B =
| 111 |  36 | 125 | 139 | 120 |
| 106 | 139 |  86 |  54 |  67 |
| 106 |  77 | 111 |  94 | 103 |
| 115 |  46 | 127 |  79 | 105 |
|  97 | 145 |  81 |  79 |  79 |
|  84 | 112 |  89 | 153 | 121 |
|  93 | 108 |  93 | 134 | 109 |
| 115 |  54 | 122 |  90 | 102 |
|  99 | 144 |  82 |  74 |  77 |
| 109 |  71 | 114 |  91 | 101 |
| 112 |  58 | 123 |  72 | 103 |
Rows and columns are numbered from 0.
The entry at row 2, column 0 -> 106
Find the entry at row 0, column 2.
A: 125
Find the entry directly above the centre entry.
A: 81
The entry in the bottom-right corner -> 103
The entry just right of 58 is 123
Find the entry in row 0 and column 1.
A: 36
The entry just right of 94: 103
The entry at row 2, column 1: 77
The entry at row 2, column 2 is 111
Find the entry directly above the largest entry.
A: 79
The entry in row 1 and column 0 is 106
The entry just left of the centre entry is 112
Find the entry in the top-right corner.
A: 120
The entry at row 1, column 2: 86
Find the bottom-left entry.
A: 112
The entry just left of the largest entry is 89
The entry just left of 145 is 97
Find the entry in the top-left corner.
A: 111
The entry just right of 134 -> 109
The entry directly above 90 -> 134
The entry directly above 145 is 46
The maximum is 153
Find the bottom entry of the column that holds the smallest entry.
A: 58
The top entry of the column that holds the largest entry: 139
The bottom entry of the column that holds the largest entry is 72
Find the entry directly below the smallest entry.
A: 139
The entry just left of 67 -> 54
Find the entry directly below the centre entry.
A: 93
Find the entry directly above 99.
A: 115

Read these off the row that follows.
1) Read off the first entry.
2) Read off the first entry from the right.
3) Read off the largest entry.
[128 114  25  49  51 101 174  85  77]
1) 128
2) 77
3) 174

W =
[[ 31  89 112  97 142 111 120]
 [ 56 132 105  77  52 111 177]]
What is the entry just right of 132?
A: 105
The smallest entry -> 31
What is the bottom entry of the column that holds the smallest entry?
A: 56
What is the top-right entry?
A: 120
The maximum is 177

Read these off the table that follows.
1) Read off the top-left entry.
2) Read off the 3rd largest entry.
3) Read off the entry in the top-right corner.
4) Read off the entry just right of the centre entry.
5) Read off the bottom entry of the column that holds the smallest entry.
6) Read off the fourth entry in reading order.
7) Read off the third entry in reading order.
8) Read off the 2nd largest entry.
[[ 85 107 137 138 120 121 117]
 [112  83 101 119  94  92  89]
 [ 76  95 108 103  92 113 101]
 [157  82 105 155 113  76  86]
 [127  80  92 122  93  84  82]
 [106  93 115 129 106 102  99]
 [135  65  64  99  70  68  63]
 [131  85 105 137 105  87  89]
 [169  79 102 162 114  70  82]
 [ 79 112 146 142 125 127 124]
 [135  97 131 167 129  97 105]]
1) 85
2) 162
3) 117
4) 106
5) 105
6) 138
7) 137
8) 167

A =
|  85 | 126 |  83 |  84 | 138 | 109 | 110 |  80 | 139 |
| 104 | 109 |  93 | 107 | 119 | 103 | 104 |  96 | 120 |
| 138 |  87 | 103 | 132 |  96 | 101 | 103 | 119 |  97 |
|  87 | 117 |  85 |  89 | 131 | 112 | 109 |  81 | 131 |
| 132 |  73 |  88 |  92 | 102 | 144 | 129 |  88 | 100 |
| 116 | 104 |  95 | 112 | 113 | 104 | 105 | 102 | 115 |
| 104 | 115 |  91 | 103 | 124 | 102 | 106 |  96 | 125 |
| 130 |  86 |  90 |  96 | 108 | 130 | 123 |  94 | 107 |
| 128 |  81 |  85 |  86 | 109 | 143 | 130 |  85 | 107 |
|  99 | 119 |  94 | 111 | 124 |  93 |  98 | 100 | 126 |
| 102 |  89 |  75 |  61 | 124 | 156 | 137 |  62 | 121 |
|  99 |  97 |  77 |  66 | 126 | 146 | 131 |  67 | 124 |
| 114 |  97 |  87 |  92 | 116 | 125 | 119 |  88 | 116 |
|  78 | 143 |  91 | 106 | 140 |  78 |  91 |  95 | 144 |
| 128 |  99 | 100 | 124 | 106 |  99 | 102 | 113 | 108 |
|  90 | 107 |  82 |  81 | 128 | 126 | 117 |  75 | 128 |
Indices start at 0.
What is the entry directly above the largest entry? 93
The entry at row 1, column 0: 104
What is the entry just left of 73? 132
What is the entry in the bottom-right corner? 128
The entry directly below the smallest entry: 66
What is the bottom entry of the column that holds the smallest entry? 81
The entry in row 1 and column 1 is 109
What is the entry in row 0 and column 0? 85
The entry in row 0 and column 2 is 83
The entry in row 1 and column 2: 93
What is the entry at row 2, column 0? 138
The entry directly below the largest entry -> 146
What is the entry at row 0, column 1? 126
What is the top entry of the column that holds the smallest entry? 84
What is the top-right entry? 139
What is the entry in the bottom-left corner? 90
The entry directly above 66 is 61
What is the entry directly above 121? 126
What is the entry just left of the largest entry? 124
The entry just left of 140 -> 106
What is the entry directly above 77? 75

Questions about the grid below.
1) Read off the top-left entry.
2) Read off the bottom entry of the column that holds the smallest entry.
3) Read off the entry just left of the largest entry.
4) Read off the entry just left of 74.
5) Read off the entry in the top-right corner.
6) Read off the entry directly above 55.
7) Read off the bottom-left entry.
8) Read off the entry directly above 141.
[[ 93  76  97 105  54 143  57  73]
 [124  53 146  74  81 141  75  65]
 [ 92 164  65 146 153  36 130  89]
 [ 73 104  72 127  64  55  76 118]]
1) 93
2) 55
3) 92
4) 146
5) 73
6) 36
7) 73
8) 143

Questions about the grid below.
1) What is the last entry of the largest entry's row?
2) What is the entry just right of the largest entry?
3) What is the 3rd smallest entry?
4) What is the first entry on the main diagonal?
5) What is the entry directly above the largest entry?
6) What is the entry just left of the largest entry?
7) What is the second entry from the end, reading row by row?
8) What is the entry just right of 120?
|  98 |  84 |  96 |  82 |  74 |  94 |  90 |
| 120 | 127 |  87 |  58 |  38 |  46 | 111 |
1) 111
2) 87
3) 58
4) 98
5) 84
6) 120
7) 46
8) 127
